[[ 67.8  48.8  39.9  12.5 -28.9   9.6  12.4]
 [ 62.7  44.7  41.0  56.0 -35.1   4.7  10.7]]
4.7

[[ 45.4  63.3  55.9 -13.9  -5.4  33.1]
 [ 14.6 -48.5  -9.4 -23.5 -44.9 -35.0]
 [ 12.9  68.9  30.4  12.4  32.5  43.1]]
-44.9

[[ 14.4 -24.1   0.8   7.7]
 [ 30.7 -23.3  61.7  34.8]
 [  8.0 -19.1  21.4  -3.4]]
61.7

[[39.5 52.3 36.0 83.6 30.8 22.0]
 [42.7 49.9 62.8 28.9 40.7 53.5]
 [26.4 29.9 33.9 37.9 47.9 54.8]]
40.7

[[ 13.6 -45.7 -43.1   6.2 -57.2 -21.2]
 [-55.1  25.2  17.6 -57.2  22.1 -19.4]
 [ 52.7  46.8  29.9 -61.4  -1.5  80.1]]
22.1

[[-61.2 -69.0 -17.7  37.9  18.8]
 [ -5.1  67.9 -59.7 -50.6  51.8]]
-50.6
---
(-1.339, -0.102, 0.122, 1.187) >> 1.187, -1.339
(-20.4, -11.2, 15.9, 5.0, -9.2, -17.8, 2.3) >> 15.9, -20.4
((-216.11, -229.88, 113.86, -30.39, -174.34, -165.01, -117.60), (-158.17, -220.44, 3.53, -179.58, -120.06, -201.30, -83.65), (176.77, 216.79, -231.82, -204.11, 87.18, -228.96, 22.44)) >> 216.79, -231.82
((5.0, 1.3, 17.6, 3.1), (10.6, -14.5, -11.6, 19.0), (2.6, -1.4, 6.5, -16.4)) >> 19.0, -16.4
((-0.07, -0.06, -0.19, -0.16), (0.06, 0.07, 0.13, 0.11)) >> 0.13, -0.19
(0.090, 0.030, -0.162, -0.034, 0.150, -0.039) >> 0.150, -0.162
((-0.13, -0.12, -0.11, -0.15), (-0.14, -0.13, -0.11, -0.16), (0.10, 0.09, 0.06, 0.12)) >> 0.12, -0.16
---
[[-35.4, -39.2, 58.7, 51.8, 56.9, 50.6, -42.4], [-42.6, -48.1, 77.8, 72.3, 70.6, 67.0, -51.7], [-41.3, -47.6, 73.5, 73.1, 73.6, 70.9, -53.1]]	67.0
[[25.3, 47.3, 43.0, 26.1], [52.5, -28.2, 76.8, 4.7]]	43.0
[[1.7, -1.4, -2.1, -1.1], [1.0, 2.7, 2.0, -3.1], [61.5, 7.0, -37.0, -51.4]]	2.0
[[-17.3, -68.9, 61.6, 55.0, 5.5, 2.4, -61.8], [-3.2, 37.1, -65.1, -67.3, -30.9, 15.2, 24.2], [12.6, 32.9, 5.0, -23.6, -44.7, 4.4, -24.8]]	15.2
[[74.3, 72.4, 66.8, 38.5], [19.5, 81.8, 55.3, 11.4], [-76.6, -45.2, -13.5, -21.0]]	55.3
[[-78.5, -82.1, 8.4, 22.7], [0.1, -0.5, -0.8, 0.0]]	8.4
---
[[ 34.2  -3.5  35.2 -45.2  35.2]
 [-44.5  -3.4 -45.9  39.5 -45.5]
 [ 63.7  -3.6  65.5 -76.2  65.2]] value -3.4

[[-53.3  86.2  25.8  32.7 -22.5]
 [-53.6  79.4   7.1 -78.7  39.4]] value 86.2

[[-29.3  -9.3 -29.3 -22.1   2.6  -0.7]
 [-15.9 -62.4 -15.9  29.2  -5.2  38.1]
 [ 15.8  13.2  15.8 -14.0  12.2  47.4]] value -62.4

[[ 1.6 19.3 -2.4  7.0  4.3 22.4  0.8]
 [12.8 15.7 49.3 45.3 42.2 39.4 66.7]] value 19.3

[[-21.6 -51.6  -1.1 -64.6 -64.1  75.4 -32.5]
 [  7.3  30.0 -17.5  71.1  56.8   5.7  -7.0]
 [ 33.7  39.1 -22.7   2.6 -27.3 -27.8  42.7]] value 30.0

[[  7.2  42.0 -52.1 -20.7  73.8]
 [ 14.0  29.3  23.6  -9.0 -54.5]] value 42.0
